These are the activations of a small neural network, seen along a few directions. Each row is one input.
In each table, some parts of the input vary, and every possible input appears once, in random order.
Descriptions start from the smaller parts, as in this example, which fits no table here: one of 2 separate values, together with either a single point or one of 9 places around a ring or (one of 6 places along a line, together with one of 8 places around a ring).
Shared parts are said once, and a part with two or three values counts as separate values.

Other details of the inputs shift rows strongly along three fixed directions, in all tables alike. That doesn't count.

Table:
r1: [  1  -8  -9   9  15  14   1   4 -12 -16  13]
r2: [ -8  13  21  -9  -5 -12  26   0  11  12 -11]
r3: [  8   8   9   6  -7   3 -19 -23 -12   9   0]
r4: [-17  -1 -32  12  -4 -22  21   1 -15 -40 -13]
r5: [  1 -10  -9   4   1   4 -17  12  -7 -15  15]
r6: [  6   1 -12   8  10   6 -11   4 -15 -18   7]
r7: [-26  -9 -45  -8  -1 -48 -14 -12  -3 -35 -13]
r8: [-13  12  13 -10  -7 -15  28  -7  17   8 -17]
r9: [ 12   8  -2   6   0   3 -15 -22  -6   8  -5]
r10: [ -5  12  18  -8  -3 -11  14 -21   3  17 -15]
r11: [ -9  -2   2 -17 -11 -22  -4  -3  23  26  -6]
r12: [  9  -3  -2   7  10   5 -14 -18  -5  14   7]
r13: [ 12   7   5   7   1   4 -14 -24 -14  15  -4]
r14: [  1  -2 -12   7  -3   9 -13  15  -7 -19   7]
r15: [ -5  15  19 -13 -13 -10   8  -3  16  16 -11]
r16: [-10 -10   0   0   3  13  42  36  14 -21   1]
r17: [  7  -4   3  -2  12   7 -22 -23  -9  14   5]
r18: [18 -3 22  2  3 29 -5 22  3 11 17]
r19: [-15   1  -6   5 -13  -7  21   8   3 -22  -5]
r20: [ -6   5  10 -14 -13 -22   6 -20   9  21 -21]
r21: [-10  11   4   6  -1  -2  34  19   2 -17  -2]
r22: [ -8  -3   1 -14  -3 -17   7 -13  20  25 -10]
r23: [  8   4   0  -3   7  -2 -28 -18 -12  13  -1]
r24: [-19  -8 -44   1  -3 -45  -7 -10  -9 -29  -8]
r25: [  9   5   1  -5  14   4 -24 -17  -5  13   6]
r26: [23 10 24 10 -5 34 -6 17  5 15 16]
r27: [  6 -17 -10  13  -4  10 -13   6 -11  -9  18]
r28: [ -9 -11  -9   2  -2  -8  23  25   5 -10   5]
r29: [-14   3 -28   9  -4 -27  18   8  -9 -38 -10]
r30: [  2 -14 -17  14   3   2  -7   0 -15 -10  10]
r31: [-11 -10   2 -15  -9 -17   9  -4  22  23  -7]
r32: [ 10  -6  10  -2   2  11 -18  -7  -4  12   3]
r33: [  8   7   7  25   7  31  18  14 -13 -18  15]
r34: [ -8   6   9 -18   0 -19   9  -8   6  17 -18]
r35: [ 10   3   1  16  12  29   9  25 -12 -19  15]
r36: [ 10   0   6  -2  -1  14 -19 -12  -1  13  -1]
r37: [-13 -12  -4  -1   2  -4  35  22   1 -19  -4]
r38: [ 12   4   1   6  -8   6 -23 -21  -6  11  -1]
r39: [ -7  -6  27 -19  -5   8  41  25  34  16  -5]
r40: [  4  -4  -4   9  -3  11  -7  18 -11 -16   9]
r41: [  8   0   6  -4  11   6 -20  -9  -5  14   7]
r42: [ 12   7   7   6  -8   4 -22  -8  -8  12   1]
r43: [  6 -17   2  10   5  28   0  20  -5 -14  22]
r44: [  7  -1   1  -2  -2   1 -29 -25 -13  12  -4]
r45: [ -9   8   3 -25   0 -25  -5 -15  18  19 -20]
r46: [  9  -2   0  18  13  32  15  18 -15 -21  13]
r47: [ 1  8 34 -6 -3 11 52 35 22 16 -2]
r48: [ -1 -11 -20   6  10   5 -14  -3  -9 -21   9]
r49: [-26  -9 -46  -4   2 -45  -1 -22 -17 -39 -22]
r50: [ 11   0  -3   3   4   3 -25  -9   4  17   9]
r51: [ 12   9   1  -2   6   5 -25 -13  -3   9  -2]
r52: [  8   2  -1  -8   0  -2 -35 -13   1  11  -1]
r53: [-11  -5   8 -26  -3 -14   1 -12  21  20  -9]
r54: [ -7  16  17 -12  -7 -13  24   1  20  11 -14]
r55: [  1 -12 -16  11  -6  -2 -17  11  -7  -8  14]
r56: [ -8   3  16 -17   1  -9  22  -9   7  21 -17]
r57: [13 -4 18 -1  6 31 -8 24 12 12 22]
r58: [  4  -4 -16  12   6  12 -11  -2 -15 -22   4]
r59: [ -5   4   2   8  -6  10  41  40  15 -16   1]
r60: [ 11  12  18   7  -6  13 -12  -2  -5  10   8]
Each input here is: one of 2 separate values, together with one of 5 places around a ring, together with one of 6 places along a line.
Q: Change only the place on the line of 6 in r41. List by row number the other rows that result.
A: r2, r23, r28, r34, r47
Q: Change only the place on the ring of 5 in r51. List by row number the other rows that result.
A: r14, r34, r35, r40
Q: Change only the choice among 2 separate values in r35. List by row number the other rows that result.
A: r46
Q: Change only the place on the line of 6 in r20. List by row number the other rows that result.
A: r3, r27, r32, r43, r44
Q: Change only the place on the ring of 5 in r43. List by row number the other rows that result.
A: r1, r17, r48, r53

Table:
r61: [ -8  -6 -14 -10   0 -18 -13  -8   3   1  -5]
r62: [ -4  -3  12 -15  -6 -12  10  -5  19  29  -7]
r63: [  0  12  -5   1  -1 -14 -13 -27 -11   4 -11]
r64: [ -3  -4 -12   0   9  -3  -3  -7  -8 -10  -1]
r65: [-14 -12 -22   5  -9 -21  14   0  -1 -14  -3]
r66: [ 1  7 21 -8 -3 11 16 23 19 11  2]
r67: [ -5 -14  -7   1  -6  -4  -5  -6  -9 -11  -1]
r68: [ -1   8  12 -13  -8 -10  -1  -1  16  19  -8]
r69: [  4  -4   4   8  -9  10 -11  -1 -11 -10   4]
r70: [  0   4   0   8 -11  -4   8   4   1   0   0]
r71: [ 10   5 -10  11   5  11 -28   0 -14 -15   8]
r72: [-15   2  -1  -9 -17 -25  21  10  17  -1 -13]
r73: [ 10  -8   1   7   4  17 -14   7  -1   5  16]
r74: [  8  10   6  -1   6  10 -10  -1  -2   1   0]
r75: [  9  -2   0   8  11  14  -8 -11 -11   4   7]
r76: [ 6 -3  5  9  6 15  5 -4 -5  6  7]
r77: [ 1 10 22 -6  4 15 26 18 14  7 -2]
r78: [  9  -1   6  -7  12   9 -13  -6   0  14   4]
r79: [  1  10  -3   1   4  -7 -12 -19 -10  -2  -8]
r80: [ -7 -16 -15  12   6  18  23  46  -2 -39  18]
r81: [-15   3 -15   3  -8 -27  14  -8  -6 -17 -15]
r82: [11  1 14 -5 13 17 -5 -2  3 16  6]
Q: What do these inputs look like to the network?
A: one of 2 separate values, together with either a single point or one of 10 places around a ring
Q: Changing only the choice among 2 separate values turns r74 into r78. The same change can be made to r72. Which row results?
A: r62

Table:
r83: [  8   5  11  18  -8  25  17  27  -3 -14  13]
r84: [ 21  19  39 -16   3  21 -22 -17  10  41  -4]
r85: [-25  -3 -16 -17 -16 -49   9  -2  22   4 -17]
r86: [ -4   0  14 -15   6 -10  12 -10   4  29  -6]
r87: [ -6 -15 -44  11  -6 -31 -43 -30 -21 -17   0]
r88: [ 17  -8 -23  18  20  22 -39   1 -21 -17  23]
r89: [-19  -9 -39   8  -2 -32   5 -16 -22 -41 -12]
r90: [-13  -1  17 -17 -14 -20  22 -13  16  19 -19]
r91: [-14   0 -21 -14  -1 -42 -17 -50 -11   2 -30]
r92: [ -5  -1  31 -23   1   5  30   0  21  28 -14]
r93: [-9 -5 13  9 -9 12 58 35 13 -9  1]
r94: [  6   6  25 -15  -9   0 -13 -13  11  30  -6]
r95: [-12 -16  -4  -4   5   4  42  32  16  -6   4]
r96: [ 15  -6  20   4  -3  21 -19  -9  -2  21  10]
r97: [  8  25  36 -31  -2 -11 -15 -37  18  52 -24]
r98: [-16   3   4 -12 -15 -35  15 -26   8  12 -23]
r99: [ -2  -5  18  -1 -10   6  15   1   6  10  -1]
r100: [ 33   5  29  -3  20  44 -41 -14  -3  37  18]
r101: [-15   6  16 -12   5   5  61  34  22  -6  -9]
r102: [  1  -1   6   3  -2  18  11  33   2 -22   7]
r103: [-11   0  23 -24   4   2  36  19  25   7  -8]
r104: [  4  -2  29 -18  12  24  25  27  28  26  10]
r105: [ -8   3 -16   5  -2  -8  15  21   5 -23  -1]
r106: [-3 -4 -9  5  8 -3 16 -3  3  0  2]
r107: [-23  -1 -39   8  -9 -33   7  12 -14 -59 -13]
r108: [  1   3  -3 -13 -12 -21 -42 -33   0  18  -9]
r109: [ -3 -12  -6   6  -9   8  15  40  10 -15  13]
r110: [ -9   5  -5  -3  -1 -15  15  17   2 -11  -9]
r111: [ 24  12  -8  28   9  31 -36   0 -26 -16  17]
r112: [ 23   9   5   8  20  20 -39 -20 -22  15  13]
r113: [  1   3   9 -10   3   3  11  20  20  14   0]
r114: [ -3 -17  10   2  -8  16  21  25   9  -3  13]
r115: [-16   5 -20  -7 -15 -47 -10 -19  -6  -5 -17]
r116: [ 5  5 30 -6 -3  7 26 -1 25 43  3]
r117: [-27  -3 -20  -5 -23 -36  19   8   3 -34 -16]
r118: [ -2  18   3 -15 -10 -33 -25 -41  10  39 -17]
r119: [  3 -11   3  -3  -4   3 -11  -6   7  19   7]
r120: [  3  -5 -23  23  -4  -1 -15 -12 -20 -19   9]
r121: [ 16   0  -5  24  16  37 -13  13 -24 -30  21]
r122: [ 11  -8  -2  23  12  35  23  26  -9 -17  19]
r123: [ -1   5  10 -19  -2  -8 -10  -3  14  17  -8]
r124: [-13   4 -12   6 -15 -15  15   9  -1 -23  -4]
r125: [  5  -6 -11  16  -2  -3 -18  -9 -22  -5   9]
r126: [ -2  -3  -5 -18   3 -21 -31 -46  -6  20 -18]
r127: [ 26   8   4  26  -2  30 -48 -14 -27  -2  17]
r128: [  2 -18 -10   6   9  15  -4  11  -4  -8  17]
r129: [ 18   4  -6  31  -2  31 -14  15 -17 -18  27]
r130: [ -8   5   9  -2   9   7  32  19   6 -13  -2]
r131: [ 24  -3  37  -8  14  40 -13  -7   8  46  12]
r132: [ 11  -8 -16  17   5  22 -24  24 -13 -30  23]
r133: [ -9   3 -14  -4   3 -23  -4 -32 -10   2 -18]
r134: [-17   3 -20  -2   7 -22  24   7   3 -22 -13]
r135: [-14  -2 -35  -3   4 -31 -25 -25 -21 -32 -17]
r136: [  1   7  -5  11   3   7  26  33   6 -21   3]
r137: [ 23   2 -16  24  20  30 -33  -4 -23 -13  22]
Q: What do these inputs look like to the network?
A: one of 5 places around a ring, together with either a single point or one of 10 places around a ring
Q: Changing only the place on the ring of 5 turns r102 into r103. The same change can be made to r136. Which row results?
A: r134
Q: Changing only the place on the ring of 5 turns r130 into r83. The same change can be made to r88. Which row results?
A: r85
Q: List by row number the other rows that have the place on the ring of 5 in common with r131.
A: r86, r89, r91, r92, r95, r106, r122, r126, r128, r133
Q: Change only the place on the ring of 10 in r120. List by row number the other rows that result.
A: r87, r90, r93, r96, r98, r99, r114, r116, r119
